gofig: [179  93 175 166 115]
neze: [182  80 175 142 102]
vamo: [ 77 166  82  85 141]
sak: [146 119 151 109 110]
Lukar: [150 120 149 111 108]
savo: [149 115 147 112 109]
Dud: [149 126 148 110 112]
Dedov: [ 68 114 116 188 148]
Fogi: [106 158 135  70 114]
Vofud: [123 133 143  73 111]
logaz: [120 141 142 143 109]
common logaz neze: 
[142]
asked: [112 109]
savo
asked: [ 70 114]
Fogi
common vamo gofig: 
[166]
asked: [149 115]
savo

vamo: [128 113 112 115 122 119 124 116 121 124 120 122 128 117 119 124 124 133
 120 120 103 116 102 123 117 125 122 114 105 103 116 112 119 126 123 125
 118 122 118 122 110 119 105 122 122 121 116 134 119 117]
Lukar: [112 103 125 126 110 108 111 135 129 112 138 133 150 127 128 108 109 135
 108 129 116 129 116 116 126 112 129 112 123 142 117 132 110 130 144 111
 127 141 111 135 115 111 137 140 106 110 108 149 142 122]
sak: [118 102 124 103 110 106 117 144 139 116 142 112 117 124 135 116 109 119
 105 130  89 133 107 115 124 138 117 105  86 108 113  96 101 115 156 116
 125 146 110 142  92 111 139 143 113 107 108 159 150 114]
Dud: [107  93  93 104  94  93 102 116 146 111 155  95 122  88  88 104 100 100
  91  95  76  82 100 175  90  99 180  68  83  72  72  91  84  97 164 103
  90 181  74 179 131  74 129 182 106 103  87  93  75  93]
Dedov: [148 134 117 128 147 141 140 101 119 140 101 120 145 126 117 133 149 129
 144 120 110 113 109 114 121 180 128 147 112  92 155 146 129 114  94 147
 125 105 142 114 116 143  94 105 137 142 135 111  97 133]
logaz: [146 139 114  94 110 106 117 144 139 116 142 112 117 124 135 116 109 119
 105 130  89 133 107 115 124 113 138 105  86 108 113  96 101 115 156  91
 125 146 110 142 114 111 139 146 113 107 108 159 150 114]
Fogi: [179 164 110  99 175 175 176  85 119 169  68 110 170 123 119 168 179 156
 177 113 105 120  98 101 116 180  92 155 112 128 147 129 160 137  75 180
 121  78 177  91 118 170  78  76 166 171 169 143 127 122]
asked: [146 129 114  94]
Dedov
asked: [179 164 110  99 175 175 176  85 119 169  68 110 170 123 119 168 179 156
 177 113 105 120  98 101 116 180  92 155 112 128 147 129 160 137  75 180
 121  78 177  91 118 170  78  76 166 171 169 143 127 122]
Fogi
asked: [107  93  93 104  94  93 102 116 146 111 155  95 122  88  88 104 100 100
  91  95  76  82 100 175  90  99 180  68  83  72  72  91  84  97 164 103
  90 181  74 179 131  74 129 182 106 103  87  93  75  93]
Dud
asked: [180  92 155 112 128 147]
Fogi
asked: [148 134 117 128 147 141 140 101 119 140 101 120 145 126 117 133 149 129
 144 120 110 113 109 114 121 180 128 147 112  92 155 146 129 114  94 147
 125 105 142 114 116 143  94 105 137 142 135 111  97 133]
Dedov
asked: [118 102 124 103 110 106 117 144 139 116 142 112 117 124 135 116 109 119
 105 130  89 133 107 115 124 138 117 105  86 108 113  96 101 115 156 116
 125 146 110 142  92 111 139 143 113 107 108 159 150 114]
sak

Fogi: [108 122 131 189 196 149 153 137 142 155 191 198 192 136 134 121 149  73
 129  68  69 133 124  71]
savo: [110 195 144 191 136 142 196 137 153 198 192 189 155 149 192 154 152  68
  99 165 168  99 142  69]
Gugof: [110 195 144 191 136 142 196 178 153 198 192 153 155 149 192 154 152 108
  99 165 168  99 196 143]
asked: [191 136 142 196 137 153 198 192 189 155 149]
savo
asked: [196 149 153 137]
Fogi
asked: [110 195 144 191 136 142 196 137 153 198 192 189 155 149 192 154 152  68
  99 165 168  99 142  69]
savo
asked: [108 122 131 189 196 149 153 137 142 155 191 198 192 136 134 121 149  73
 129  68  69 133 124  71]
Fogi
asked: [142 196 178]
Gugof

neze: [ 93  95 116 156 126 112 127]
savo: [114 127 139 140 152 148 107]
Dud: [ 53 144 132 126 129 126 132]
Gugof: [110 126 123  82 101 123 132]
Vofud: [157 163 122  98 112 121 146]
Fogi: [110 181 123  82 126 123 132]
vamo: [ 95 125 156 124 112 121 174]
gofig: [ 93  91 116 156 126 112 127]
asked: [ 95 116 156 126 112]
neze
common savo neze: 
[127]
asked: [ 93  91 116 156 126 112 127]
gofig
asked: [157 163 122  98]
Vofud
asked: [110 181]
Fogi

gofig: [ 73 129 158 144 155  61]
vamo: [177 150  84 107 123 182]
Lukar: [ 92 149 159 148 123  77]
Dud: [116 157 139 162 173 139]
Vofud: [123  86 101  82 101 104]
Gugof: [166 125  93 108 110 169]
Fogi: [120 178 146 173 124 149]
sak: [164 152  76 128  96 164]
logaz: [163 122 107 114 105 158]
savo: [124 117  94 121 111 125]
neze: [153 114  96 107 100 137]
Dedov: [146 173 178 124 120 158]
asked: [120 178 146 173 124]
Fogi
common Lukar Fogi: 
[149]
common Lukar Vofud: 
[123]

gofig: [ 71 197 136  52]
sak: [ 94  89 100 109]
Lukar: [139 134 112  87]
Dedov: [ 94 129 134 104]
Fogi: [ 73 122  64  86]
vamo: [139 134 105  84]
Gugof: [ 93 122  73  68]
Dud: [ 92  92  99 117]
asked: [ 99 117]
Dud
common Dedov Lukar: 
[134]
asked: [139 134 112]
Lukar
common vamo Dedov: 
[134]
asked: [ 71 197 136  52]
gofig
asked: [ 73 122  64]
Fogi
asked: [112  87]
Lukar

Gugof: [ 89 167 126 153 110 162  67 123 180]
Dedov: [102 143 168 124  91 149 115 160 164]
Vofud: [142 154  67 155 182 178 121 168 153]
vamo: [140 154 116 126 127 123 181 168 153]
common vamo Dedov: 
[168]
asked: [142 154  67 155 182 178 121 168 153]
Vofud
common Vofud Dedov: 
[168]
common Dedov vamo: 
[168]
asked: [123 181 168 153]
vamo

gofig: [136 131 145 147 130 127 143 120 125 140 124 113 121 114 119 118 138 141
 131 128 127 149 111 115 139 121 157 140 103 143 128 105 140 144 104 124
 121 144 114]
savo: [137 134 153 153 131 128 148 119 119 139 122 111 127 108 108 119 139 142
 131 124 135 156 104 109 142 117 173 142  97 149 124 102 143 149 105 123
 117 152 108]
logaz: [119 144 117 128 120 135 114 170 147 118 116 125 106 134 161 134 138 104
 133 133 122 101 124 147 119 136  76 103 191  99 106 145 142 113 114 138
 147 104 134]
vamo: [119 136 148 142 135 137 145 125 113 143 130 115 125 118 121 132 130 138
 123 126 129 132 122 130 124 121 151 126 112 136 129 107 140 129 116 126
 129 136 110]
Fogi: [119 133 105 117 112 129 122 103 138 106 172 146 124 122 134 125 113 108
 126  83 157 114 179 156 136 116 119 137 119 112 131 159 120 106 114  89
  90 136 134]
sak: [120 119 113 113 128 131 133 124 135 139 133 137 143 131 140 132 114 126
 126 138 125 123 136 134 126 118 109 133 129 114 123 139 112 116 133 132
 127 130 130]
Vofud: [131 133 139 141 132 128 140 125 118 134 118 119 132 117 121 126 130 131
 127 131 131 139 121 118 133 125 145 137 113 133 129 119 133 138 115 129
 123 138 115]
Dud: [123 126 115 114 125 125 118 136 132 124 135 138 129 138 137 130 122 121
 124 132 125 131 137 138 125 135 109 119 138 116 131 144 119 120 140 126
 129 119 137]
Lukar: [133 135 143 143 129 131 144 121 122 136 125 117 126 115 115 124 137 136
 132 124 134 148 114 116 139 117 160 134 107 140 125 128 139 142 111 123
 119 145 113]
asked: [119 144 117 128 120 135 114 170 147 118 116 125 106 134 161 134 138 104
 133 133 122 101 124 147 119 136  76 103 191  99 106 145 142 113 114 138
 147 104 134]
logaz
asked: [119 136 148 142 135 137 145 125 113 143 130 115 125 118 121 132 130 138
 123 126 129 132 122 130 124 121 151 126 112 136 129 107 140 129 116 126
 129 136 110]
vamo
asked: [133 135 143 143 129 131 144 121 122 136 125 117 126 115 115 124 137 136
 132 124 134 148 114 116 139 117 160 134 107 140 125 128 139 142 111 123
 119 145 113]
Lukar

neze: [153 105 124 157 109 114]
Dedov: [105 182  72 161 102 154]
Vofud: [169 129  85 188 104 132]
vamo: [105  72 161 161 182 143]
Gugof: [139  98 133 156 108 109]
asked: [188 104 132]
Vofud
common vamo neze: 
[105]
common Dedov neze: 
[105]
asked: [105 182  72]
Dedov
asked: [161 102]
Dedov
asked: [105  72 161 161 182]
vamo

Vofud: [124  73 126 156  87 179 147 120 138 142 150 197 130 188 175 164 147 140
 126 181 143]
logaz: [178 147 109 139 127 164 129 115 121 124 127 148 128 162 139 143 136 165
 122 155 124]
gofig: [145 170 130 100 155  90 106 133 116 109 115  94 132  84 111  95 123 128
 127  88 127]
asked: [179 147]
Vofud
common Vofud gofig: 
[130]

Dud: [125 116 140 128 126 136 122 126 129 125 129 121 120 132 116 129 127 130
 126 132 129 134 130 124 118 128 129 129 124 130 129 129 127 124 118 123
 118 121 127 123 131 138 139 133 127 121 131 128 128 128 129  89 139 127
 126 120 134 136 124 133 131 132]
vamo: [127 132 125 125 130 133 120 131 125 131 130 130 124 131 130 127 125 125
 129 130 125 122 127 124 125 139 122 127 129 128 124 131 119 129 125 120
 128 125 127 127 128 130 128 129 128 131 119 129 129 116 120 103 129 126
 139 114 130 132 132 141 122 122]
gofig: [127 132 125 124 130 134 121 130 125 131 129 129 123 130 130 127 125 126
 128 130 126 122 127 125 125 140 122 128 129 128 124 130 120 129 125 120
 127 126 126 127 129 131 128 129 128 124 136 129 127 137 134 111 132 126
 119 134 128 129 123 121 134 134]
savo: [126 130 133 118 127 130 113 127 126 127 131 120 112 136 113 128 123 128
 126 136 127 130 130 119 112 140 121 129 123 130 126 127 117 124 111 114
 113 116 126 120 133 144 143 135 125 114 140 128 126 136 136  78 148 125
 117 123 136 141 117 127 138 140]
Fogi: [129 123 129 121 120 138 124 121 134 120 130 114 117 134 103 131 128 135
 124 134 132 146 133 123 114 117 136 131 118 131 134 120 134 120 111 127
 110 117 129 119 133 145 149 135 125 120 125 126 128 119 123  71 145 128
 133 106 138 143 125 144 129 130]
Vofud: [127 132 125 125 130 133 120 131 125 131 130 130 124 131 130 127 125 125
 129 130 125 122 127 124 125 139 122 127 129 128 124 131 119 129 125 120
 128 125 127 127 128 130 128 129 128 131 119 126 129 116 120 103 129 130
 139 114 130 132 132 141 122 122]
logaz: [128 137 118 125 133 133 117 135 120 136 129 135 125 130 139 126 123 122
 130 129 123 112 124 124 127 151 115 126 133 126 121 134 111 133 129 115
 133 128 125 129 127 127 122 128 128 123 143 130 127 145 140 122 130 125
 112 145 126 124 121 111 137 137]
asked: [125 114 140 128 126]
savo
asked: [129 125 129 121 120]
Dud
asked: [125 116 140 128 126 136 122 126 129 125 129 121 120 132 116 129 127 130
 126 132 129 134 130 124 118 128 129 129 124 130 129 129 127 124 118 123
 118 121 127 123 131 138 139 133 127 121 131 128 128 128 129  89 139 127
 126 120 134 136 124 133 131 132]
Dud
asked: [127 132 125 125 130 133 120 131 125 131 130 130 124 131 130 127 125 125
 129 130 125 122 127 124 125 139 122 127 129 128 124 131 119 129 125 120
 128 125 127 127 128 130 128 129 128 131 119 129 129 116 120 103 129 126
 139 114 130 132 132 141 122 122]
vamo
asked: [125 129 121 120 132 116 129 127]
Dud
asked: [130 120 129 125 120 127 126 126]
gofig

Fogi: [138 123 124 128 131 121 116 128 106 125 132 120 121 132 124 133 146 122
 140 145 123 135 126 127 126 144 128 136 125 122 119 183 132 122 126 122
 133 110 134 145 129 130 140 139 116 125 110]
Gugof: [125 125 120 122 128 134 129 117 121 131 125 133 142 158 111 115 146 118
 136 143 135 124 129 117 140 132 115 125 141  75 132 104 122 127 131 128
 110 126 133 144 122 122 130 126 112 137 134]
Lukar: [130 131 134 129 134 143 111 122 170 128 117 130 133 146 134 122 112 122
 122 147 117 133 128  93 141 140 132 115 125 157 130 112 132 131 124 140
 138 132 123 123 125 114 126 108 133 134 126]
Dedov: [122 130 115 131 131 121 121 135 121 140 124 121 118 143 125 118 118 145
 109 126 122 132 130 130 132 136 137 128 138 183 135 105 113 138 121 130
 145 129 122 130 122 137 144 122 117 126 144]
neze: [151 134 135 127 129 125 134 120 136 134 131 117 125 117 121 138 122 116
 126 124 124 128 122 117 122 137 131 124 116 101 132 121 137 131 141 126
 124 113 132 148 126 136 144 125 117 125 161]
Dud: [125 125 120 122 128 134 129 117 121 131 125 133 142 158 111 115 146 118
 136 143 135 124 129 117 141 153 139 142 130  75 132 104 122 127 131 128
 110 126 133 144 122 122 130 126 112 137 134]
vamo: [138 123 124 128 131 121 116 128 106 125 132 120 121 132 124 133 146 122
 140 145 123 135 126 127 126 144 128 136 125 122 119 183 132 122 126 122
 133 110 134 145 129 130 115 125 128 139 128]
gofig: [137 120 120 126 120 132 122 117 131 109 115 121 118 128 129 123 112 128
 129 121 133 137 125 120 117 125 127 127 131 142 131 151 134 129 134 125
 139 128 131 136 126 117 121 116 105 131 131]
Vofud: [137 121 113 125 130 143 118 121  96 142 137 125 125 138 134 120 109 125
 126 144 128 120 124 109 114 132 130 131 136 140 123 106 126 128 139 116
 143 132 126 121 131 130 152 134 141 121 117]
logaz: [151 122 120 132 126 132 127 131 114 145 141 125 133 141 130 130 121 128
 130 125 125 138 135 120 132 149 124 127 132 109 146  93 128 138 118 126
 123 137 135 122 131 131 108 134 130 121 134]
asked: [122 130 115 131 131 121 121 135 121 140 124 121 118 143 125 118 118 145
 109 126 122 132 130 130 132 136 137 128 138 183 135 105 113 138 121 130
 145 129 122 130 122 137 144 122 117 126 144]
Dedov
asked: [145 129 122 130]
Dedov
asked: [141 140 132 115 125]
Lukar

Fogi: [112 128  95 128 138 111 122  62 102 142 143 126 120 119 128 149 128 140
  99 146 109 136 124 129 141 106 123 118 110 128 134 124  98 109 134 101
 133 134]
savo: [118 130 134 113 108 138 133 140 125 115 107 132 116 112 130 112 127 107
 125 113 137 120 122 116 113 130 136 115 128 131 100 133 118 120 126 146
 103 110]
Vofud: [149 162 145 156 107 140 148 182 147 121 130 132 108 126 107 129 136 126
 156 135 150 125 112 145 131 137 136 147 148 145 134 124 140 165 140 152
 138 140]
gofig: [116 131 143  98  95 117  99 153 149 117 101 108 123 127 117 102 100 118
 133 115 119 117 122 115 116 141 121 128 140 119 118 124 145 113 105 125
  93  97]
neze: [102 142 143 126 119 119 128 149 128 140  99 121 158 151 137 142 124 145
 131 134 113 138 142 132 136 132 115 139 124 115 154 122 154 128 125 105
 153 140]
Gugof: [128  94  95 137 162 122 132  57  92 143 154 135 137 130 146 154 142 142
 101 144 113 138 137 130 142 106 124 120 104 127 137 131  97 115 138 105
 151 147]
Dedov: [125 127 127 128 160 116 114 119 138 143 122 126 158 151 137 142 124 145
 131 134 113 138 142 132 136 132 115 139 124 115 154 122 154 128 125 105
 153 148]
sak: [141  88  95 128 138 111 122  62 102 142 143 126 120 119 128 149 128 140
  99 146 109 154 124 129 141 106 123 118 110 128 134 124  98 109 134 101
 139 136]
asked: [112 130]
savo
asked: [141  88  95 128 138 111 122  62 102 142 143 126 120 119 128 149 128 140
  99 146 109 154 124 129 141 106 123 118 110 128 134 124  98 109 134 101
 139 136]
sak
asked: [102 142 143 126 119 119 128 149 128 140  99 121 158 151 137 142 124 145
 131 134 113 138 142 132 136 132 115 139 124 115 154 122 154 128 125 105
 153 140]
neze
asked: [116 131 143  98  95 117  99 153 149 117 101 108 123 127 117 102 100 118
 133 115 119 117 122 115 116 141 121 128 140 119 118 124 145 113 105 125
  93  97]
gofig
asked: [122 116]
savo

savo: [141 133 100 111 133 132 105 109 118  92 149 128 123 114 120 131 138 124
 124 137 175 134 158  88 191]
Vofud: [147 124 156 162 132 126 150 113  93  54 179 105 161 141 133  99 111 133
 143 128 127 124 101 134  66]
logaz: [ 77 107 155 104 134 153 133 132 146 100 160 133 151 126 145 105 152 110
 126  97 133 131  91 125 141]
neze: [134 173 122 144 113 134 162 124 135 159 147 130 138 168 146 129 117 108
 117 113 156 137 102  92 162]
Gugof: [141 120  80 138 115 138  77 107 155 104 133 153 133 132 141 112  96  87
 141 153 114 124 144 113 179]
Dedov: [153 160 100 147 142 152 131 121  87 147 110  94 117 146 155 141 138 133
 162 132 125 119 148 135  72]
gofig: [109  73 107 109 133 120 156 142  90  93 106 117 107 139 116 103 159 102
 123 138 101 136 135 154  54]
asked: [147 124 156 162 132 126 150 113  93  54 179 105 161 141 133  99 111 133
 143 128 127 124 101 134  66]
Vofud
asked: [ 77 107 155 104 133 153 133 132]
Gugof
asked: [141 133 100 111 133 132 105 109 118  92 149 128 123 114 120 131 138 124
 124 137 175 134 158  88 191]
savo
asked: [141 133  99 111 133]
Vofud
asked: [124 101 134]
Vofud
asked: [151 126 145]
logaz
asked: [109  73 107 109 133 120 156 142  90  93 106 117 107 139 116 103 159 102
 123 138 101 136 135 154  54]
gofig

logaz: [106 110 131 120  87  97  93 149 119 128 153 103 140 119  92 123 115 128
  86 107 129 101 138 129 147 150 116 133 133 153 126 138 132 122 126 127]
sak: [130 119 131 127 118 131 125 139 118 131 130 117 132 130 141 145 123 126
 126 136 117 133 126 131 127 140 124 125 119 124 126 133 130 133 122 121]
Dedov: [123 135 127 135 132 137 132 127 139 132 125 140 122 132 122 135 132 125
 123 115 127 128 142 125 125 115 131 114 129 132 134 124 124 134 134 127]
savo: [130 119 131 148 118 131 125 139 118 131 130 117 132 130 141 145 123 126
 126 136 117 133 126 131 127 140 124 125 119 124 126 133 130 113 132 126]
vamo: [142 138 121 134 125 143 131 139 108 155 126 108 134 135 153 132 139 128
 139 123 133 102 141 144 118 132 134 115 136 149 145 137 111 134 123 135]
Fogi: [123 127 131 136 130 139 133 141 129 132 121 132 124 132 131 144 127 121
 122 125 121 134 140 131 147 126 129 112 120 129 135 127 128 134 132 125]
gofig: [116 132 133 153 126 138 132 122 119  95 154 127 148 140 103  82 149 131
 147 121  70 163 142 111 123 160 142  90 113 143 131 123 157 159 139 131]
neze: [123 135 127 135 132 137 132 127 139 132 125 140 122 132 122 135 132 125
 123 115 127 128 142 127 125 115 131 114 129 135 134 124 124 134 134 152]
Dud: [139 137 119 143 120 132 130 140 103 152 126 125 128 129 150 138 128 122
 140 137 145 108 138 148 116 128 138 113 138 149 146 141 112 129 124 127]
Lukar: [129 119 132 130 119 132 126 139 117 130 128 118 131 129 139 146 122 124
 125 135 117 133 128 132 124 126 124 123 118 122 126 132 131 132 123 121]
Vofud: [132 129 130 137 130 139 134 137 132 132 121 135 123 132 130 144 129 122
 122 122 122 132 141 131 118 123 131 113 123 131 135 126 126 135 132 126]
Gugof: [126 132 117 138 140 118 127 131 116 132 118 128 131 133 141 126 121 132
 135 152 148 118 127 129 118 108 151 126 159 131 135 136 119 123 130 116]
asked: [123 135 127 135 132 137 132 127 139 132 125 140 122 132 122 135 132 125
 123 115 127 128 142 125 125 115 131 114 129 132 134 124 124 134 134 127]
Dedov
asked: [142 138 121 134 125 143 131 139 108 155 126 108 134 135 153 132 139 128
 139 123 133 102 141 144 118 132 134 115 136 149 145 137 111 134 123 135]
vamo
asked: [130 119 131 148 118 131 125 139 118 131 130 117 132 130 141 145 123 126
 126 136 117 133 126 131 127 140 124 125 119 124 126 133 130 113 132 126]
savo
asked: [128 118 131]
Lukar
asked: [116 133 133 153 126 138 132 122]
logaz

Dud: [ 71 201 129 201  56]
Vofud: [201 129 200 113 201]
neze: [119 100 117 144  97]
asked: [201 129 201]
Dud
asked: [201 129 200 113 201]
Vofud

savo: [119 131 136 126 181]
Dud: [164 149 135 121 181]
gofig: [104 135 119 101 141]
Dedov: [140 115 135 124 148]
vamo: [101  95 164 134 123]
common vamo gofig: 
[101]
common Dud savo: 
[181]
common Dud Dedov: 
[135]
common Dud vamo: 
[164]
common Dud gofig: 
[135]

logaz: [ 99 163 170  73 134  72]
gofig: [ 99 163 170 172 156  61]
vamo: [ 96 112 131 121  65  85]
neze: [ 79 102 157 166 103 176]
Lukar: [104 118 161  86 166  62]
Gugof: [ 99 163 170  73 134  76]
savo: [119 108  80  73 134  76]
Fogi: [ 99 109 170  73 134  76]
asked: [65 85]
vamo
asked: [ 99 109 170  73 134  76]
Fogi

Fogi: [ 81  71  76  54 155  82 176  93]
gofig: [124 118 154 111 144 146 169 155]
Dedov: [130 136 151 156 144 140 152 117]
Dud: [124 118 142 111 144 146  93 105]
asked: [156 144]
Dedov
common Fogi gofig: 
[155]
asked: [151 156 144 140 152 117]
Dedov

